A small network was trained on invented records. Each row is its activation on one of them, seen along a few directions.
Each row is followed by the record's values for the fields PIP, SIMIG, BEB, GEDAN, BAMA.
Not every record has every field; a missing one is left out.
The largest differences between rows may come from other fields.
(in the rows, 500 means zero)
Random noise pushes rows far along 2 fixed directions. That doesn't count. These rows show it; they differ only by the noise:
[464 462 500 397 501 557 481 555 571 584 540 569 498 492 594 498 527]
[544 424 530 394 490 540 452 560 533 681 536 491 563 437 590 556 460]
[405 437 455 358 423 553 412 523 589 653 548 590 518 510 638 522 572]
[723 515 671 526 750 557 684 668 481 432 512 437 483 387 447 464 323]

[484 410 503 511 617 594 420 453 484 377 491 524 377 491 460 473 573]	<PIP:nurim BEB:pinus BAMA:zofar>
[303 631 410 344 370 507 662 552 582 571 545 690 547 558 719 401 665]	<PIP:nurim SIMIG:zuka BEB:bagib GEDAN:libu BAMA:zubu>
[631 637 739 694 785 379 776 676 379 292 512 443 540 404 401 482 395]	<PIP:nurim SIMIG:toziv BEB:pinus GEDAN:lisut BAMA:zofar>
[473 605 533 602 454 416 564 412 543 381 529 444 436 552 330 525 412]	<PIP:ledat BEB:bagib BAMA:zubu>
[541 530 541 496 556 536 614 584 467 494 540 517 530 495 556 376 552]	<PIP:nurim SIMIG:zuka BEB:pinus GEDAN:libu BAMA:zubu>
[320 417 357 503 505 594 321 453 507 409 507 626 421 526 576 519 722]	<PIP:nurim BEB:pinus BAMA:zofar>
[627 493 596 481 564 490 592 620 387 690 540 410 697 358 630 496 441]	<PIP:nurim SIMIG:zuka BEB:pinus GEDAN:libu BAMA:zubu>
[431 607 595 668 551 382 628 509 512 245 518 505 387 560 286 504 499]	<PIP:nurim BEB:pinus BAMA:zubu>
[811 347 560 427 425 548 324 447 414 784 499 257 600 479 482 594 337]	<PIP:ledat BEB:pinus BAMA:zofar>
[673 623 574 501 648 576 713 613 486 435 528 469 514 481 537 423 384]	<PIP:ledat SIMIG:zuka BEB:bagib GEDAN:libu BAMA:zubu>
[579 550 572 444 479 452 669 672 479 635 499 496 645 460 591 483 429]	<PIP:nurim SIMIG:toziv BEB:bagib GEDAN:libu BAMA:zubu>
[779 403 610 553 398 342 405 432 377 725 437 167 624 379 283 762 183]	<PIP:ledat BEB:bagib BAMA:zubu>
[362 504 536 699 691 370 424 537 356 408 480 520 603 382 662 517 587]	<PIP:ledat SIMIG:zuka BEB:pinus GEDAN:lisut BAMA:zofar>
[489 579 541 468 346 366 661 443 532 542 516 438 481 502 313 528 388]	<PIP:nurim BEB:bagib BAMA:zubu>
[312 497 427 453 513 588 389 558 543 616 531 646 624 500 809 421 662]	<PIP:ledat SIMIG:zuka BEB:bagib GEDAN:lisut BAMA:zubu>
[444 549 595 595 646 384 510 492 449 435 499 498 566 414 528 533 460]	<PIP:ledat SIMIG:toziv BEB:pinus GEDAN:libu BAMA:zofar>
[496 366 570 551 446 359 326 380 437 660 523 325 599 353 396 705 419]	<PIP:nurim BEB:pinus BAMA:zubu>
[388 560 540 413 527 516 583 577 538 516 558 640 511 521 622 433 607]	<PIP:nurim SIMIG:zuka BEB:pinus GEDAN:lisut BAMA:zubu>
[664 316 478 362 364 539 380 430 484 799 499 349 576 429 462 631 362]	<PIP:nurim BEB:bagib BAMA:zofar>
[717 498 521 567 604 565 528 563 449 402 448 398 461 503 417 527 378]	<PIP:ledat BEB:bagib BAMA:zofar>
[402 607 530 567 410 333 654 484 518 384 496 506 422 542 279 512 459]	<PIP:nurim BEB:bagib BAMA:zubu>
[815 277 609 552 577 533 333 514 351 633 443 249 572 342 383 702 285]	<PIP:nurim BEB:pinus BAMA:zofar>
[320 496 398 470 576 624 436 527 584 470 497 688 476 533 685 369 675]	<PIP:ledat SIMIG:zuka BEB:bagib GEDAN:lisut BAMA:zubu>
[308 418 437 539 361 307 264 417 415 733 497 476 689 404 650 661 604]	<PIP:ledat SIMIG:zuka BEB:pinus GEDAN:lisut BAMA:zofar>
[523 479 483 553 372 402 406 396 493 672 494 377 577 446 434 585 396]	<PIP:ledat BEB:bagib BAMA:zubu>
[641 531 620 565 702 520 668 672 464 384 481 501 489 403 441 449 383]	<PIP:nurim SIMIG:toziv BEB:bagib GEDAN:lisut BAMA:zubu>
[454 398 548 595 500 456 340 445 487 428 511 462 446 475 382 601 529]	<PIP:nurim BEB:pinus BAMA:zubu>
[208 586 522 619 579 400 499 526 545 416 569 684 596 436 567 495 619]	<PIP:nurim SIMIG:zuka BEB:bagib GEDAN:libu BAMA:zofar>
[503 511 557 721 721 401 463 529 369 368 454 440 538 379 534 514 488]	<PIP:ledat SIMIG:zuka BEB:pinus GEDAN:lisut BAMA:zofar>
[395 443 318 382 303 580 395 462 560 554 492 609 451 626 554 441 653]	<PIP:nurim BEB:bagib BAMA:zofar>
[292 620 441 426 282 390 642 404 615 450 530 595 393 616 369 455 553]	<PIP:nurim BEB:bagib BAMA:zubu>
[524 422 398 389 311 578 418 442 518 729 544 482 565 518 570 515 537]	<PIP:nurim BEB:bagib BAMA:zofar>
[321 449 256 317 226 598 317 347 606 670 513 626 463 639 653 480 694]	<PIP:ledat BEB:bagib BAMA:zofar>
[240 433 488 624 611 451 269 445 450 491 547 587 596 400 654 553 685]	<PIP:ledat SIMIG:zuka BEB:pinus GEDAN:libu BAMA:zofar>
[496 506 475 525 558 534 535 531 465 328 472 533 411 514 442 429 594]	<PIP:nurim BEB:pinus BAMA:zofar>
[535 383 419 586 625 664 323 432 511 454 470 485 439 503 524 471 539]	<PIP:ledat BEB:bagib BAMA:zofar>
[623 519 530 538 432 419 509 441 465 610 493 332 567 421 388 609 323]	<PIP:ledat BEB:bagib BAMA:zubu>
[392 466 311 344 292 580 341 387 604 512 454 612 368 716 532 473 634]	<PIP:ledat BEB:bagib BAMA:zofar>
[447 392 386 401 390 575 384 447 556 522 479 572 413 578 482 517 551]	<PIP:nurim BEB:bagib BAMA:zofar>
[474 572 432 364 372 587 655 466 624 415 521 621 337 670 437 325 554]	<PIP:nurim BEB:bagib BAMA:zofar>
[668 560 641 545 760 516 669 627 358 449 478 428 576 353 583 415 425]	<PIP:ledat SIMIG:zuka BEB:pinus GEDAN:libu BAMA:zubu>
[696 304 515 557 569 642 266 453 468 629 482 343 549 436 474 577 390]	<PIP:ledat BEB:bagib BAMA:zofar>
[773 446 536 499 514 598 502 519 455 624 502 356 554 461 476 492 358]	<PIP:ledat BEB:bagib BAMA:zofar>

Which values does each new row have?
[580 386 468 426 501 633 367 442 561 525 503 472 406 569 464 520 461]	<PIP:ledat BEB:bagib BAMA:zofar>
[388 629 547 611 454 327 660 483 521 315 495 511 399 549 263 511 459]	<PIP:nurim BEB:bagib BAMA:zubu>
[158 627 372 405 208 389 572 356 664 448 545 668 366 675 412 451 644]	<PIP:nurim BEB:bagib BAMA:zubu>
[312 529 495 566 469 340 494 534 432 587 531 564 653 423 608 532 630]	<PIP:nurim SIMIG:zuka BEB:pinus GEDAN:lisut BAMA:zofar>
[528 529 439 371 400 549 499 505 515 662 515 501 579 519 653 517 508]	<PIP:ledat SIMIG:zuka BEB:bagib GEDAN:libu BAMA:zubu>
[513 485 399 468 457 578 506 516 508 425 465 549 422 571 470 445 551]	<PIP:nurim BEB:bagib BAMA:zofar>
[465 407 393 467 399 556 271 446 499 536 480 500 488 574 569 595 609]	<PIP:ledat BEB:pinus BAMA:zofar>
[825 538 666 596 706 545 736 716 393 441 475 362 569 404 430 436 297]	<PIP:nurim SIMIG:zuka BEB:bagib GEDAN:libu BAMA:zubu>
[409 422 344 403 256 572 357 461 571 598 510 583 477 641 537 480 640]	<PIP:nurim BEB:bagib BAMA:zofar>
[276 575 504 568 491 354 522 498 493 407 519 609 496 524 514 488 676]	<PIP:nurim SIMIG:zuka BEB:pinus GEDAN:lisut BAMA:zofar>
[577 474 446 419 396 548 539 521 535 508 470 514 435 584 421 437 467]	<PIP:nurim BEB:bagib BAMA:zofar>
[274 486 447 545 484 390 334 463 444 519 512 564 594 477 680 572 678]	<PIP:ledat SIMIG:zuka BEB:pinus GEDAN:lisut BAMA:zofar>
[721 521 695 444 651 476 663 651 396 662 504 398 679 334 585 559 349]	<PIP:nurim SIMIG:zuka BEB:pinus GEDAN:lisut BAMA:zubu>
[446 576 463 461 622 609 517 517 497 356 512 599 430 569 663 383 629]	<PIP:ledat SIMIG:zuka BEB:pinus GEDAN:libu BAMA:zubu>
[332 454 363 270 230 556 422 405 659 607 562 640 399 668 545 473 624]	<PIP:nurim BEB:bagib BAMA:zofar>
[503 510 576 499 382 382 523 422 484 600 545 398 538 478 381 567 479]	<PIP:nurim BEB:pinus BAMA:zubu>
[514 418 475 485 542 631 369 436 521 439 516 512 391 580 483 450 554]	<PIP:ledat BEB:pinus BAMA:zofar>
[648 542 691 752 758 390 664 549 402 218 493 335 446 350 192 577 293]	<PIP:nurim BEB:pinus BAMA:zubu>
[685 498 523 382 387 559 623 506 527 605 523 436 487 544 417 450 384]	<PIP:nurim BEB:bagib BAMA:zofar>
[664 372 579 461 519 475 440 605 417 753 472 394 677 303 550 646 354]	<PIP:nurim SIMIG:zuka BEB:bagib GEDAN:lisut BAMA:zubu>
[419 574 459 487 365 435 489 358 581 439 480 509 388 618 374 499 477]	<PIP:ledat BEB:bagib BAMA:zubu>
